A small network was shown many inputs. Here are its activations along a few directions, one row for each input.
In each table, some parts of the input vary, and every possible input appears once, in random order.
Descriptions start from the smaller parts, as in this example, which fits no table here: one of 2 separate values, together with either a single point or one of 11 places around a ring or (one of 4 places along a line, together with one of 5 places around a ring).
Shared parts are said once, and a part with two or three values counts as separate values.

Other details of the inputs vary at random and push rows far along two fixed directions, the same in every table; ignore that.

A family of inputs:
r1: [-22  -6 -13  37  32 -10 -17 -10  67  66  17 -86]
r2: [-19 -15   1  47 -23  15  24   6  21 -18  21  34]
r3: [ -1 -39   0  35 -75  14  38  12  67  11  54  53]
r4: [-34  16  -8  -4  38 -15 -15  25 -83 -19 -53 -86]
r5: [  1 -25  -3 -22  96 -17 -57 -67   2  64 -10 -40]
r6: [ 20   0 -43 -22 -38  42 -21  71 -40 -27   1  31]
r7: [ 13  13  20  11  35 -25  29 -21  12  30  -4  25]
r8: [  2  13  53  37  23 -52  15 -63  46  49  66 -25]
r9: [ -5  20 -40 -52  -2  25   5  74 -71 -47 -44 -31]
r10: [-51  33   7  17  98 -19  39 -34  19  58 -13 -49]
r11: [-20  36   6 -34  41 -34 -54   4 -56  -1 -77  -4]
r12: [ 42 -26   0  31 -31 -16 -27   2  60  38  26 -11]
r13: [ 19  -8 -28 -19 -33  12 -23  40  -4  40  20  16]
r14: [-36  21   3   5  38 -25 -45   6 -55 -31 -72 -44]
r15: [-57  41  26   6  19 -59   0 -44 -70 -42 -39  -2]
r16: [-29  32   1  20  32 -37  12 -60  48  77  50   6]
r17: [ 75 -26  -3 -25 -55  28  -4  56  45  44  73  18]
r18: [  0  16 -27 -40 -37  57  38  54  10 -48 -32   4]
r19: [ 64 -47 -20  24 -79  13  -5  40  38  29  62   4]
r20: [-37  37 -15  27  49 -16  25 -50  54  65  52 -13]
r21: [ 17   6   2   1 -67 -18  38   5 -17 -80  13  41]
r22: [ 30 -78 -24 -12 -25  26 -26  -4 -18   1  39 -14]
r23: [-24  26  -3 -14   9  15  22  28 -56 -69 -47  58]
r24: [-13 -62  19  35  52 -10  13 -85  37  53  45 -14]
r25: [ -4 -37   2 -18  55   6  19 -55   2  17  12  21]
r26: [-16  -4  28  49   8 -15 -21 -49  52  84  10 -24]
r27: [ -38   30   -3    8  -24   -9   14    1  -63 -101  -20   29]
r28: [ 21 -42 -44  28 -70  41  -3  54  43  26  67 -10]
r29: [-42  29  22  13  34  -6 -16 -14 -56 -31 -78 -34]
r30: [ 10 -50  -9 -44 -12   9 -41   0 -64 -85 -47   1]
r31: [ 11  17  57 -16  32 -49 -51   1 -58 -30 -61 -36]
r32: [ -9  17 -24  -4  33   3 -31  13  23  36 -13 -19]
r33: [ 49 -19  23  -9 -41  21  50  25  75  18  65  60]
r34: [ -5  28   7 -43 -22  14  -8  25 -51 -46 -71  41]
r35: [ -44   29   -9   -3  -25  -10   29    6  -58 -100  -24   13]
r36: [ 16  35  65  -3  76 -27 -20 -47  14  75 -19 -31]
r37: [ -6  -9 -11  41  10   0 -42  10 -23  35  15 -33]
r38: [  3 -16 -19  29 -35  16 -38  26  28  -8   9   4]
r39: [  9 -25   1 -43  32  28 -12 -42 -20  -7 -30   9]
r40: [ -8  -4 -14  -8 -58  46  34  46   6 -65 -27 -15]
r41: [ -1 -12   1  54 -25  31 -10 -10  58  33  27   2]
r42: [ 42  13 -12 -44 -14  -6 -18  52 -85 -37 -46  14]
r43: [ 35 -13  38   9   5 -25 -32  10 -20  37  22 -41]
r44: [ 36 -82 -12   1 -60  58   7 -23  63   0  53  21]
r45: [  6 -31  -9 -19  93 -11 -48 -57 -34  81  10 -51]
r46: [-26  40  16  29  81  -2 -30 -47  12  72 -26 -22]
r47: [  2 -15 -31  13 -36  44  55  31  77  16  55  51]
r48: [ 23  22  -8  -8 -24 -16  38 -13  24  -9  35  42]
r49: [ 18 -31 -21  -2 -80  13 -21  55 -23 -13  16  14]
r50: [ 21  27  45 -11  79 -46 -50 -26  15  75 -12 -41]
r51: [  8  -6  65  24  18 -33  21 -21   9  10  13   0]
r52: [-58  67  -9 -28  60 -25  39 -17 -52 -43 -40 -34]
r53: [-13  19 -29 -16  35   7  -9  21  32  31 -14 -50]
r54: [ 12  45  32 -55  -9 -23  28  10 -56 -81 -16  40]
r55: [ 40  14  -8 -40 -15  -9 -25  38 -28 -38 -50  24]
r56: [-22 -13  -8  14 -46  22  44  36  -9 -71  -9  36]
r57: [-67  47   5   3  39 -36  35 -25 -56 -60 -37 -54]
r58: [  1   9 -39  14 -48  32  36   6  70   2  83  59]
r59: [ 48   9   1 -31 -48  26  14  33  -3 -38 -31  49]
r60: [ 56 -31  36  12 -77  29  13  17  75  10  49  19]
r61: [-40  27  28  21  78 -42   4 -52   5  76 -14   2]
r62: [  6   1  29   3 -21 -24  31  13 -60 -82 -51  36]
r63: [-59  14  21  48  77 -30  34 -42  14  41 -10 -69]
r64: [ 53 -32   5  30 -81  25  16   9  73  12  35  25]
r65: [-16  30  -5 -10  21  24   0   5  -5   1 -42   0]
r66: [ -2  18 -35 -40  -5  21 -16  65 -80 -41 -42   0]
r67: [ 21 -40 -21  18 -86  14 -25  32  73  20  42  21]
r68: [  2 -50 -18 -21 -51  17  30 -33  -6 -76  45  36]
r69: [-10 -19  -9  -5  60 -13  13 -96  38  56  65  -4]
r70: [  1  19 -26 -25  -6  19 -38  46 -28 -43 -43  27]
Description of these inputs: one of 2 separate values, together with one of 5 places along a line, together with either a single point or one of 6 places along a line.
Question: Changing only the choice among 2 separate values turns r49 into r13. The same change can be made to r19. Which row results?
Answer: r42
Question: Changing only the choice among 2 separate values turns r44 into r39. The same change can be made to r40. Which row results?
Answer: r18
Question: A walk changes only the place on the line of 5. It starts at r13 and steps to r11. List the rest of the walk in order.
Answer: r34, r61, r16
Question: Which other rows does r58 become when the place on the line of 6 takes its other values? List them by row number.
Answer: r16, r20, r48, r52, r54
Question: Which other rows does r58 become when the place on the line of 5 takes its other values? List them by row number.
Answer: r6, r23, r46, r70
Question: List by row number the other rows that have the choice among 2 separate values and the place on the line of 5 in common with r38.
Answer: r1, r12, r14, r30, r31, r67
Question: Which other rows does r35 become when the choice among 2 separate values takes its other values? List them by row number.
Answer: r20

A family of inputs:
r71: [  9  -3   5  42 -23   0  26 -19  84  50  65   1]
r72: [ -1  20   6 -28   8  -4 -27  29 -76 -42 -69   4]
r73: [-24  35  17 -15  19 -16  11   4 -68 -69 -60  22]
r74: [  2  17   2 -41  13  -8 -29  18 -79 -51 -66   0]
r75: [ 27 -44 -14  25 -14   9 -17  -7  61  67  68 -13]
r76: [-58  36   9  33  86 -36   4 -54  -8  45 -17 -53]
r77: [  6 -22 -34  25 -11  27  -8  13  72  71  53 -28]
r78: [ 42 -44 -26 -28 -85  49   0  54  11 -50  11  38]
r79: [ 46 -25 -28 -39 -75  44  11  68   7 -41  15  42]
r80: [-39  16  34  31  79 -47  -7 -77 -19  42  -2 -40]
r81: [ 29 -20  -5  27 -23   7 -15  11  76  72  53 -16]
r82: [-32  35  32  17  90 -44   6 -64 -10  52 -12 -33]
r83: [ 16 -10 -18 -26 -76  34  34  33  19 -72  23  64]
r84: [-26  10  20 -22  12 -12  12 -10 -70 -75 -60  14]
Question: What is each input in this table made of?
Answer: one of 2 separate values, together with either a single point or one of 6 places along a line
Question: Changing only the choice among 2 separate values turns r83 into r74. The same change can be made to r84. Which row results?
Answer: r78
Question: Which other rows does r77 become when the choice among 2 separate values takes its other values? List them by row number.
Answer: r76

A family of inputs:
r85: [ -4   0  -7   1  -2   0  -7   7  -3  -2 -12  -7]
r86: [  0   9  -8 -18 -39  12  17  40 -31 -62 -21  24]
r87: [-18  24  26  14  68 -36  -3 -52  -9  40 -14 -17]
r88: [ -9  14  18 -11   7 -12   9 -11 -24 -24 -17  10]
r89: [  4 -15 -14  19 -25  13  17   8  55  22  38   5]
r90: [ 14  -6   7   0  -4  -3 -15   8  -4   7   1  -3]
r91: [ 14 -18 -12 -34 -35  17  -6  35 -39 -61 -18  19]
r92: [-9 -1 -6  8  1  6 12 -3  4  3  4 -8]
r93: [ 30 -25 -24  20 -53  33  12  13 101  61  79  11]
r94: [ 10   1 -15 -15 -46  17   5  40 -21 -43 -13  20]
r95: [ 45 -37 -15  16 -50  30   3  12  98  61  81  13]
r96: [ -4  -4 -14   0   2   6  -8   1   2   3   4 -11]
r97: [-12  13  21  18  32 -26   0 -31  -4  16  -1  -9]
r98: [-14   6  15  -9   2 -12   6  -4 -34 -43 -28  12]
r99: [-12   1   3  -6   7 -10   9 -19 -23 -26  -9   3]
r100: [ 12 -12   1  -1  -4  -1 -15   3  -1   4  -3  -5]
r101: [ -6  -3 -18 -24 -32  18  17  34 -31 -69 -16  20]
r102: [-21  28  19  17  57 -27  -5 -31   0  39 -12 -34]
r103: [ -6  19   3   5  40 -11 -16 -12  -1  32 -12 -15]
r104: [ -9  21   2 -11  15  -4   7   8 -20 -16 -25   5]
r105: [-27  12  24  22  63 -30  -6 -59 -12  33 -11 -29]
r106: [ 22  -5  -5 -39 -35  14  -2  40 -37 -48 -25  31]
r107: [ 24 -33 -12   9 -26  21  -4   4  42  30  39   2]
r108: [-25  11  10  18  57 -17 -24 -32  -8  44 -13 -39]
Question: Changing only one part turns r99 into r96. The same change can be made to r105. Which row results?
Answer: r108
Question: What is each input in this table made of?
Answer: one of 4 places along a line, together with one of 6 places along a line
Question: Which other rows does r106 become when the place on the line of 6 takes its other values? List them by row number.
Answer: r90, r91, r95, r100, r107
